A small network was shown many inputs. Here are its activations along a few directions, one row for each input.
Each table varies a few parts of the input and shows all the possible inputs, shuffled.
Descriptions start from the smaller parts, as in this example, which fits no table here: line(6) and (point or ring(11) or (values(2) and ring(8))).
Shared parts are said once, and a part with two or three values counts as separate values.

Other details of the inputs shift rows strongly along two fixed directions, in all tables alike. That doesn't count.

Rows:
x1: [ 35   9 -21  19  20  20 -62  -5 -57  48 -52]
x2: [-15  -2   8 -21 -37  -8  19  17  21 -49  49]
x3: [-26  62  72  32  -5 -24 -27 -61  18   9 -10]
x4: [  9  43  68  32   9 -38   6 -44  28  17  26]
x5: [ -8  67  62  30  36 -27   8 -57 -24  24 -19]
x6: [-14  25 -32  22 -31  11 -29 -16 -80  56 -72]
x7: [ 23 -41 -35 -24 -12   5  16   7  47 -36  36]
x8: [ 40 -35 -25 -26 -15  -8  16  38   8 -12  22]
x9: [-17   4   7 -22 -30  10  26   5  39 -37  38]
x10: [ 16 -20 -51  15 -27  -1  17  16 -28  29 -27]
x11: [ 31 -42 -34  -2  -5  16 -14  18  30 -21   9]
x12: [-21   4  22  13  11 -37  28 -42  22 -52  28]
x13: [ -8  31 -11 -12   9  33 -28 -13 -61  39 -91]
x14: [ 26 -10   3   7  15  12  10   9 -22  25 -29]
x15: [ 10  32  37  -1   3 -29  31 -36  51  -5  26]
x16: [ 23 -14  -7 -14  -5   5  26  36   8 -15  44]
x17: [ -2 -12 -54 -14  22  23 -20  16 -18  28 -43]
x18: [-21  61  56  35  37 -28  -6 -33  11  38 -34]
x19: [ -1 -30 -49 -10  27  22 -34  27 -47  34 -20]
x20: [  5  15 -17 -17  27   4   2  15 -11  45 -49]
x21: [  0  30  50  26   0 -21  30 -10  36 -10  48]
x22: [ 44 -21 -22  -7   2  21 -12  33 -10  26 -34]
x23: [-23  -2 -18 -20  -3  -2 -34  21 -44  25 -38]
x24: [ -8 -13  -4  -8 -31  27  -1  33  16 -26   8]
x25: [ 17  -3 -15 -22  -7   9  35  27  29 -18  18]
x26: [ 10 -28 -13 -29 -35  -4 -11  15  -3 -21  19]
x27: [ 19 -22  -4  -3   0  -8  -3 -12  20 -27  56]
x28: [ 18   0 -57  -8  29  42 -23   4 -60  30 -90]
x29: [  8 -63 -27 -14   0  10  26  13  13 -46  42]
x30: [  6 -17  21   7   6  -7  42   0  45 -24   5]
x31: [-10  22   2   9  -1 -20   7  -5   9 -37  33]
x32: [-22 -14  18 -17 -21 -18  20 -11  12 -42  23]
x33: [  4   1 -15 -13  18 -20  -2  31 -23  24 -28]
x34: [-54  37  57  21   3 -22 -13 -38  32   9   2]
x35: [ 18   2 -13  -8  16  -1  10  11 -41  11 -43]
x36: [ -8 -51  -2 -28 -24   9  18  11  10 -39  41]
x37: [ 13 -45 -41  -4 -13  28   9  47  36 -43  27]
x38: [ -7  13 -31  19  37  29 -56   8 -45  53 -74]
x39: [ 18  22  -3  12   8  21  -6  31 -17  19 -38]
x40: [ 40 -26  -8 -17  -4   2   8  21   3   4  30]
x41: [-13 -60 -42 -21  -1 -14  16  34  28 -35  44]
x42: [-24  80  90  43   1 -34 -32 -80  -4  28   0]
x43: [-49  18  59  16  -4 -29  -1 -34  32   5  38]
x44: [  8  21 -35  -3   8  27 -11   8 -16   2 -24]
x45: [-53  41  61  12   7 -35  -7 -49  11   8  34]
x46: [ -8   0  14 -19 -26  -5  10 -21  39 -21  24]
x47: [-15  90  66  46  25 -58 -30 -92  -5   4  -2]
x48: [ 12 -10  -1   2  20  -1  -6  27 -13  43 -21]
x49: [-18  71  62  20  32 -33  35 -66  23   6 -20]
x50: [  2 -18 -12 -25 -30  26   3  32  -6 -23  38]
x51: [-10 -34  -6  -9 -19  25   1  15   4 -17 -23]
x52: [-20  35  54  45  26 -26   4 -67  10  -7   4]
x53: [ 20 -20 -47  10  26  45 -34  17 -53  24 -90]
x54: [ 14 -46 -39 -18 -13  17  19  38  20 -48  67]
x55: [ 11  28  -8   0  40   5 -34  15 -71  73 -62]
x56: [-17 -23 -32  29 -33 -23  32 -25  24 -22  37]
x57: [-26 -27 -17 -31 -14  12   9  16  24   0   6]
x58: [  7   0   2 -10 -16 -20  39  25  29 -40  49]
x59: [-25  -9  13  18  18 -16  -1 -15  29   3  30]
x60: [ 15 -40 -12 -27 -30  15 -10  17  -1 -13  39]
x61: [ -2 -15   1  -8 -33  23   0  27   0 -13  26]
x62: [ -2 -55  -6 -17 -27  18   9  21   2 -18  14]
x63: [ 24   7 -40  12  15  44 -43  31 -64  33 -44]
Each input here is: values(3) and (point or (values(4) and ring(5))).
Q: The inputs of x12 and x32 match in every part but the values(3) part. If x27 is changed in the same way as x12 into x32, which row does it become?
A: x60
Q: The inputs of x33 and x41 match in every part but the values(3) part. If x30 is changed in the same way as x33 into x41, which row does it become?
A: x53
Q: Which other rows does x15 become when the values(4) part takes its other values? List them by row number.
A: x20, x25, x49
Q: A walk changes only the ring(5) part. It starts at x59 and steps to x38. List the rest of the walk in order.
A: x17, x41, x19
Q: Which other rows does x25 become when the values(3) part takes its other values? List them by row number.
A: x9, x44

Rows:
x64: [ 59 -31 -31  -3   9  -3  25  42   2  -1  31]
x65: [  1 -33 -57  -1 -16  45 -40  16 -15 -10 -20]
x66: [ 14   3 -11 -52 -77  32  22  56 -28 -41  26]
x67: [ 54 -44 -11 -16   8  24  -7  37   5 -12  29]
x68: [-55  27  41  -6  19 -46  42 -30  46 -11  22]
x69: [-15 -46 -28 -27 -16  23   2  42 -17  28 -40]
x70: [ -6  52  11  14  41 -15 -47 -12 -79  65 -39]
x71: [ -38   96   14   47   52  -20  -60  -74 -107   54  -99]
x72: [ 39 -29 -65   4   4  16  15  15 -32  -2 -24]
x73: [-14 -61 -40 -12 -31   4  -6   6  -1 -26  13]
x74: [ 30 -44 -11 -29   1  32  26  41  34 -16 -20]
x75: [ -6  40  25  17  10  -9 -60 -23 -71  81 -42]
x76: [-28  36  83  32  -5 -43  -5 -46  80 -25  90]
x77: [-21  36  62  32   2 -37  28 -93  81 -63  64]
x78: [-47  28  54  20  -2  -2  17 -23  70 -16  19]
x79: [ 34 -30 -36 -21   2   0  49  46  33  -4 -12]
Q: Describe the family of inputs behind these rows.
A: point or (values(3) and ring(5))
Q: Which other rows does x78 become when the values(3) part takes its other values? List them by row number.
A: x65, x76

Rows:
x80: [-18  -5 -22 -23 -17  42 -34  27 -31  30 -53]
x81: [-50  27  37  -8  -7  -7  -1 -24  30 -15  11]
x82: [ 22 -57 -48 -40 -33  17 -16  70  -4 -12  43]
x83: [ 37  57  23  14  17  19 -39 -25 -51  52 -72]
x84: [-21  47  42  16  38  -9  12 -21  24  13 -28]
x85: [ 13  37 -25  14  44  12 -21  27 -40  43 -56]
x86: [-39  79  27  23  18 -36 -37 -45 -51  41 -35]
x87: [ -3 -77 -56 -42 -44  13  12  53  -8  -4  11]
x88: [ 15 -31 -26 -11   0  26  19  52  15  19 -28]
x89: [ 22 -68 -45 -37 -45  20  -8  68  -3   0  41]
x90: [-17 -43  41  31 -10 -52  32 -61 122 -74  82]
x91: [-28  48  67  22   8 -45  49 -69 105 -77  76]
x92: [  2   6   0  -3  31   0  10  -2 -24  39 -49]
x93: [ 11 -69 -30  12  28   4 -21  21  12  17 -32]
x94: [-24  26  54  15  16 -16  39 -20  66  -6  11]
x95: [ 64 -30 -58 -22  -7  26 -19  54 -30   2  -4]
x96: [ 14 -29 -14 -17 -12  -4  37  -9  28 -25  12]
x97: [-14  60  11  31  -1  26 -40 -20 -60  44 -80]
x98: [ -6 -13 -13   5 -21   0  11  -4 -28   0 -12]
x99: [  5  73  32  34  16  -6 -48 -28 -67  28 -28]
x100: [ 39 -16  -2 -16  18  27  -9  42 -26  42 -38]
x101: [ -4  15  68  17  13 -59  51 -16  84 -44 106]
x102: [ 12   9 -24  10  25  -6   0  13 -49  55 -52]
x103: [-15  -2 -26 -16 -23  34 -30  31 -34  35 -50]
x104: [ 18 -31 -36 -14 -11 -19  37  11  31 -45  45]
x105: [-20 -86 -30 -14 -21   7 -25  19  27 -18  17]
x106: [ 28 -20 -40 -10 -21  34   7  29  10   4 -31]
x107: [ 39 -63 -65   1  13  30 -20  10   7  -2  21]
x108: [-31  69  40  27  23 -15 -19 -66 -58  18 -54]
x109: [ 39 -71 -79 -27 -28  12  31  49  -2 -14   8]
x110: [-29 -16   5 -21 -20  -8   3  -8   3   0   5]
x111: [ 15  91  58  26  33 -11 -30 -63 -32  36 -50]
x112: [ -9 -33  -8  26   0  11 -41 -13 -17   2 -33]
x113: [ 15 -40 -33 -14   3   0  26  33 -13  22 -20]
x114: [-28  -6 -11  -5 -27   3   0  16  16   0  18]
x115: [  1 -48 -36  -4 -34  -1  28  23  -8 -27  28]
x116: [ -7  18  53  11 -15   0   3 -24  10 -17  26]
x117: [ 53   2 -31 -16  13  26 -28  22 -45  14 -35]
x118: [  0  15   3  -5  14 -18  20 -39   6 -13 -11]
x119: [  6 -11  -4 -27 -18  31 -39  27 -38  34 -27]
x120: [ 24  52  35  20  29  -2 -27  -5 -51  75 -64]
x121: [-21  43  49  15   7 -19  30 -53  70 -41  22]
x122: [-24   1  39   3  21 -32  57  -8  96 -57  71]
x123: [ -6  52  29   6  -5   4 -53 -13 -59  65 -50]
x124: [ 51 -11 -24  -3 -14  10  -6  23 -18  14   1]
x125: [  3 -18 -34 -12   2  14  -6  10 -49 -14 -22]
x126: [ 30 -77 -71 -27 -10  32  35  90  24  -1   8]
x127: [-10 -52 -43 -25 -35  -4  10  37  -6  -2  23]
x128: [-30  42  38  19  -9  13  -7 -33  -1  -3 -24]
x129: [ 30 -45 -72 -22  18  10   9  65 -31  15 -20]
x130: [ 11  75  49  22  58 -15 -32 -24 -45  51 -46]
x131: [ 26 -17 -40  -9 -10   5  12   6 -24  17 -35]
x132: [-37  88  48  55   3 -13 -17 -58 -25  21 -27]
x133: [-45  98  67  40  19  -6 -26 -72 -20   7 -43]
x134: [-20  35  59  19 -10 -21  42 -55  89 -42  36]
x135: [-10  81  60  28  19  -1 -39 -53 -52  24 -39]
x136: [-53  45  46   1   7 -34  -3 -53  -5   4  -2]
x137: [ -2 -26 -34  -7 -22  16  10  30  13 -47  37]
x138: [-12  14  -5  14  -3 -15   4 -14 -25 -19  10]
x139: [-12   4  17  -6  34 -23  30 -16  10   2  -7]
x140: [ 27 -26 -50 -23  10   9   6  14 -22 -12 -23]
x141: [-50  24  40  -3   0 -47  13 -42  27 -27  42]
x142: [ 37 -48 -11 -13  -6  -4  29  50  24   2  46]
x143: [ 54  -2 -19  -6 -12  22 -18  21 -33  32 -37]
x144: [ -2  -2   6 -23  -8   1 -26  15 -12   0  17]
x145: [-22  19  46 -14  -8 -15 -10 -17  16  -7  30]
x146: [  0 -26 -26 -10 -15  23   0   9 -41   0 -30]
x147: [ 28 -61 -63 -26 -25  13  43  52  65 -69  67]
x148: [-69  29  76   2 -13 -52  40 -53 109 -75 107]
x149: [ 33 -49 -36 -12 -35  27  -4  50 -28  -7  23]
x150: [-15   4   0  -1  -3  17   1   0   3 -37   8]
x151: [-22  19  49  51  54 -44   9 -65  62   5  62]
x152: [ 15  -5  10   4 -26  12  -7   9 -18   1   7]
x153: [  1 -60 -73 -41 -30  31  -6  75   5 -22  27]
x154: [ 32  11 -51   7  -4  33 -17  24 -36  32 -59]
x155: [ -9 -11  48  -1 -19 -25  36 -18  61 -77 101]
x156: [ -1  49   1  11  59 -10 -21 -18 -65  53 -78]
x157: [-19 -67 -24 -11 -10   1  -3   1  51 -30  87]
x158: [  6  17  53   1  27 -21  20  -8  32  -1  22]
x159: [-18 -17  12  31   7  -6  -8 -42  33 -30  69]
Q: The inputs of x105 and x93 match in every part but one. If x119 is changed in the same way as x105 into x93, which row does it become?
A: x100
Q: Describe the family of inputs behind these rows.
A: line(4) and (values(2) or (values(3) and ring(6)))
Q: Which other rows does x107 become when the values(2) part takes its other values? List them by row number.
A: x90
Q: Which other rows does x144 become when the line(4) part takes its other values? List them by row number.
A: x117, x130, x155
Q: Which other rows does x93 become when the values(2) part takes its other values? List them by row number.
A: x151
Q: Which other rows does x156 become when the line(4) part takes its other values? List them by row number.
A: x125, x140, x141
